These are the activations of a small neural network, seen along a few directions. Each row is one input.
In each table, some parts of the input vary, and every possible input appears once, in random order.
Descriptions start from the smaller parts, as in this example, which fits no table here: one of 6 places along a line, together with either a single point or one of 9 places around a ring or (one of 3 separate values, together with one of 5 places around a ring).
Shared parts are said once, and a part with two or three values counts as separate values.
(in the rows, 128 means zero)

Other details of the inputs vary at random and push rows far along two fixed directions, the same in every table; ignore that.

Rows:
row 1: [190 161 108 130 113 100  99 150 102 138 156 133 107 129 126]
row 2: [ 88 152 148 120 149 183 144 123 135 107  94 124 143 118 144]
row 3: [ 72  53 128 133 117  72 125 112 153 153 172 122 135 114  97]
row 4: [164 163 128 140 131 126 125 138 111  92 149 140  82 169  88]
row 5: [ 88  43 159 129 118  99 170 151 161 146 137 118 107 138  89]
row 6: [ 88  51 117 131 102  62 144 130 142 163 160 124 146 109 101]
row 7: [ 83  51 121 137 109  66 138 117 148 162 167 119 142 108  92]
row 8: [109 150 135 106 137 163 111 129 146 147 116 114 157  89 182]
row 9: [ 90  33 111 148 114  69 145 105 145 148 148 136 144 120  85]
row 10: [105 134 155 111 148 172 122 107 134 107  88 132 152 122 165]
row 11: [ 92 148 156 112 140 182 136 129 143 109  88 119 141 122 153]
row 12: [105 134 126 114 149 163 104 110 143 116  95 130 157 103 173]
row 13: [189 147 118 145 130 112 119 118  98 103 146 147 104 166  93]
row 14: [185 139  99 135 123 105 113 136 104 125 129 148 117 135 124]
row 15: [181 168 127 134 110 121 120 163 113 136 151 118  85 146 127]
row 16: [192 157 115 130 115 104  95 157 111 134 160 128  99 130 133]
row 17: [100 137 147 121 157 175 129 101 127 105  94 135 156 118 154]
row 18: [187 154 130 135 121 126 132 167 107 114 134 128  83 164 108]
row 19: [ 93 155 131 118 148 159 103 114 140 129 119 115 160  89 167]
row 20: [202 138 129 135 126 108 120 147 100 110 134 143  91 162 117]
row 21: [183 160 123 134 122 126 136 157  99 124 130 135  92 165 102]
row 22: [173 165 119 141 126 128 136 137 104 107 143 133  92 164  87]
row 23: [ 99 141 106 125 147 166 113  93 130 113 105 138 170 109 158]
row 24: [ 96  33 104 142 110  62 152 120 141 149 140 141 148 121  93]
row 25: [123 139 132 113 137 162 151 109 113 132  79 138 173 122 161]
row 26: [ 99 143 135 123 149 175 132  87 125 106  98 140 167 130 150]
row 27: [167 175 141 134 120 120  95 150 129 119 155 118  73 150 121]
row 28: [200 139 102 137 124 102 102 150 108 118 140 145  96 140 126]
row 29: [ 77  66 132 140 103  83 165 119 152 162 159 109 127 125  85]
row 30: [159 178 122 137 123 119 109 133 117 113 164 123  85 152 105]
row 31: [ 99 138 119 125 156 166 109 104 135 113 100 133 160 100 162]
row 32: [117 132 149 108 149 174 139 117 133 121  85 127 151 116 168]
row 33: [116 142 123 120 137 162 150 103 115 119  85 138 180 124 155]
row 34: [ 80  62 130 137  97  79 169 133 146 165 151 114 132 125  94]
row 35: [179 135 115 131 137 117  97 145 126 117 136 139  98 132 133]
row 36: [ 86 166 143 121 138 171 129 116 143 129 110 109 144 105 159]
row 37: [ 84  60 156 129 105  91 155 146 167 172 155 110 108 122 105]
row 38: [179 172 120 134 111 121 124 155 104 140 148 124  93 146 121]
row 39: [ 98 150 138 107 139 156  97 118 150 132 117 112 157  96 177]
row 40: [102 155 125 117 133 174 164 124 121 124  85 123 165 125 143]
Description of these inputs: one of 5 places around a ring, together with one of 8 places around a ring.
Changing only the place on the ring of 5 turns row 37 into row 5. The same change can be made to row 36. Which row results?
> row 2
Changing only the place on the ring of 5 turns row 3 into row 4. The same change can be made to row 16. Which row results?
> row 18
Change only the place on the ring of 5 in row 24. List by row number the other rows that result.
> row 6, row 33, row 34, row 40
Change only the place on the ring of 5 in row 25. List by row number the other rows that result.
> row 1, row 14, row 21, row 38

Rows:
row 41: [ 91 148 121 117 148 175 130  90 126 116  90 132 185 105 164]
row 42: [ 80 159 141 113 145 182 120 102 144 124 103 114 164 102 170]
row 43: [ 95 147 124 115 145 176 136  95 124 118  85 133 184 107 165]
row 44: [103  96 139 125 138 133 136 123 141 123 115 131 135 125 128]
row 45: [118  80 105 132 110  80 125 126 135 165 149 126 146 101 127]
row 46: [ 93 151 132 116 156 187 120 101 137 108  88 129 167 105 170]
row 47: [108  83 125 135 111 102 160 128 134 149 134 127 134 131 104]
row 48: [103 144 142 106 146 192 145 121 133 121  67 127 166 109 178]
row 49: [189 131 130 141 131 100 109 151 114 104 150 144  72 163  96]
row 50: [ 93  91 136 131 114 103 145 135 145 146 146 118 124 125 105]
row 51: [191 134 116 145 126  91 110 137 101 106 156 148  88 164  89]
row 52: [ 89  69 136 136 136 104 127 113 151 123 139 134 127 126 105]
row 53: [184 208 103 119 128 143  81 147 108 130 137 121 125 106 170]
row 54: [193 135 116 134 118  77  75 155 122 137 182 129  79 133 120]
row 55: [198 131 121 142 123  94 123 147  99 111 147 146  87 168  93]
row 56: [ 97 121 144 126 132 133 124 118 145 131 134 119 131 120 132]
row 57: [176 224 133 119 143 182  98 137 109 102 116 123 110 136 163]
row 58: [172 155 121 141 119  99 107 151 115 119 169 127  78 153  94]
row 59: [117  63 112 129 118  77 120 120 137 156 141 137 152 106 130]
row 60: [105 109 124 129 135 128 134 103 128 122 118 137 154 122 124]
row 61: [ 90  82 139 131 111 101 152 137 147 151 143 116 124 125 104]
row 62: [106 117 152 120 125 139 142 134 142 140 120 118 128 125 138]
row 63: [107 154 122 115 129 177 156 117 123 138  85 121 173 111 163]
row 64: [ 95  66 141 133 131 105 138 123 148 128 132 133 125 129 107]
row 65: [118 114 130 124 130 137 147 117 122 127 105 136 153 127 133]
row 66: [100  77 125 135 112  99 158 124 137 149 136 127 136 128 103]
row 67: [192 217 110 124 131 175 126 141  94 114 103 130 125 141 154]
row 68: [184 148 138 138 122 102 109 156 117 119 163 129  66 161 100]
row 69: [113  63 138 130 117  99 165 129 130 142 120 136 138 137 105]
row 70: [179 149 106 147 120  95 110 135 107 115 164 138  89 155  91]
row 71: [100  89 140 129 110 105 157 145 142 153 137 116 121 128 107]
row 72: [180 184 131 134 134 132  93 140 114 105 152 128  84 150 123]
row 73: [ 95  79 122 137 115  98 151 117 138 145 141 127 138 126 101]
row 74: [201 149 107 134 131 101  70 148 118 116 152 140  92 130 138]
row 75: [ 96  87 117 139 119  98 142 112 137 140 146 129 137 125 100]
row 76: [ 89 155 136 111 129 177 148 126 136 140  94 111 163 104 165]
row 77: [ 99 161 138 109 128 182 153 134 132 142  87 111 160 107 168]
row 78: [184 147 109 146 118  97 117 141 106 119 160 137  87 158  92]
row 79: [ 99  76 156 125 113 106 155 141 150 152 132 119 116 131 113]
row 80: [ 87  94 131 133 118 100 135 125 147 141 153 118 127 122 103]
row 81: [104 150 127 113 143 181 142 103 120 121  80 131 181 111 168]
row 82: [174 224 131 120 145 181  94 133 110 100 119 123 111 135 162]
row 83: [113  99 141 123 134 135 142 131 138 125 108 131 131 128 131]
row 84: [ 83  84 134 133 115  98 141 128 149 145 151 117 127 121 102]
row 85: [177 214 120 124 156 182  88 125 106  84 108 139 118 136 160]
What do these inputs look like to the network?
> one of 5 places around a ring, together with either a single point or one of 8 places along a line
Changing only the place on the ring of 5 turns row 58 into row 72. The same change can be made to row 61. Which row results?
> row 57
Changing only the place on the ring of 5 turns row 70 into row 46. The same change can be made to row 63. Which row results?
> row 83
Which other rows agree with row 81 in the place on the ring of 5? List them by row number.
> row 41, row 43, row 51, row 55, row 59, row 60, row 65, row 69

Rows:
row 86: [ 22  19 151 135 144 126 181  90 156 111  96 149 159 127  91]
row 87: [143 244 147 106 156 208 114 149 122  93 106 106 108 127 164]
row 88: [161  96 126 145 132  69 104 103 106 114 166 152 109 161  79]
row 89: [ 10 100 174 103 131 166 162 120 169 156  97  89 177  87 160]
row 90: [156 116 121 152 107  92 162 146 120 134 155 124  80 168  68]
row 91: [ 32  48 138 129 103 124 204 108 153 176 109 111 165 110 107]
row 92: [ 44 120 127 108 111 175 178  86 140 180  89 112 214  84 170]
row 93: [ 32  23  93 141 137  87 127  71 159 136 140 132 205  77 112]
row 94: [168  90 133 141 121  75  94 138 141 141 172 131  79 140 109]
row 95: [ 40  27 155 120 133 128 159 118 190 146 111 120 148 100 137]
row 96: [178  91 123 134 109  72 139 163 109 133 141 140  96 156  91]
row 97: [200 231 109 107 139 183 105 133  80 122  86 137 167 112 204]
row 98: [ 41  89 145 114 148 166 150  62 145 132  82 137 223  96 164]
row 99: [169 237  70 120 153 181  38 111 123 110 109 123 150  65 214]
row 100: [144 241 150 110 148 201 107 149 118 102 111 107 113 127 166]
row 101: [202 236 110 108 138 197 108 139  81 112  77 138 159 118 200]
row 102: [169  90 132 141 119  71  90 135 139 146 175 131  82 137 113]
row 103: [191 234 114 109 145 212 122 151  88  95  60 136 146 134 185]
row 104: [164  88 135 142 124  80 103 147 146 129 168 137  71 147 104]
row 105: [162 119 113 147  97  76 147 134 113 154 175 128  94 156  83]
row 106: [197 174 127 130 136 139  76 138 123 115 140 134  87 138 149]
row 107: [142 121 153 136 107  75 109 159 135 138 189 113  73 149  89]
row 108: [143 121 153 134 103  73 107 153 132 143 190 112  77 143  92]
row 109: [161 116 118 151  98  84 154 140 116 143 165 126  86 162  76]
row 110: [ 39  84 149 105 145 184 149 102 175 142  78 113 181  81 187]
row 111: [185  92 121 134 106  60 129 155 105 148 153 143 107 144 100]
row 112: [165 214  91 130 122 107  54 156 129 116 179 115 105 112 140]
row 113: [209 184  58 132 135 107  78 156  85 115 146 143 128  97 147]
row 114: [ 38 155 160  96 127 190 134 108 152 158 103  99 199  74 204]
row 115: [159  93 129 148 132  74 113 111 113 103 163 157 102 167  76]
row 116: [ 50  30 149 120 120 103 132  98 177 181 129 118 171  85 156]
row 117: [ 30  45  81 128 100  86 157 103 163 182 149 109 190  79 109]
row 118: [171 203 146 122 127 134  95 158 118 113 158 113  80 147 126]
row 119: [ 63  25 138 114 114  96 183 129 149 173 102 126 180 108 130]
row 120: [158 227 123 123 173 225 107  98  92  54  68 149 146 144 158]
row 121: [150 113 125 157 109 103 168 154 120 124 145 128  70 174  62]
row 122: [157  92 130 148 136  75 119 113 114  97 159 156  96 169  72]
row 123: [155  92 131 152 136  84 120 115 116  93 155 158  96 173  69]
row 124: [ 33  90 149 101 153 202 158 107 177 130  66 115 175  83 186]
row 125: [191 231 114 110 146 202 121 147  87 100  65 134 150 130 186]
row 126: [154 114 123 156 106  98 165 150 120 129 150 127  74 171  65]
row 127: [ 89 198 134 107 175 241 128  79 116  78  42 143 204 118 193]
row 128: [129 120 159 138 127 102 130 175 140 117 167 119  52 160  68]
row 129: [196 201 106 139 117 138 128 133  92 127 142 124 102 156 119]
row 130: [169  87 125 138 116  88 149 173 112 118 131 144  86 168  79]
What do these inputs look like to the network?
> one of 5 separate values, together with either a single point or one of 8 places along a line
Changing only the choice among 5 separate values turns row 86 into row 121. The same change can be made to row 88. Which row results?
> row 92
Which other rows agree with row 128 in the choice among 5 separate values? List them by row number.
> row 87, row 89, row 100, row 107, row 108, row 112, row 114, row 118
Change only the choice among 5 separate values in row 103. List by row number the other rows that result.
> row 87, row 95, row 120, row 126
A walk changes only the place on the line of 8. It starts at row 97 and steps to row 111. List the rest of the walk in order.
> row 101, row 119, row 96, row 125, row 103, row 130
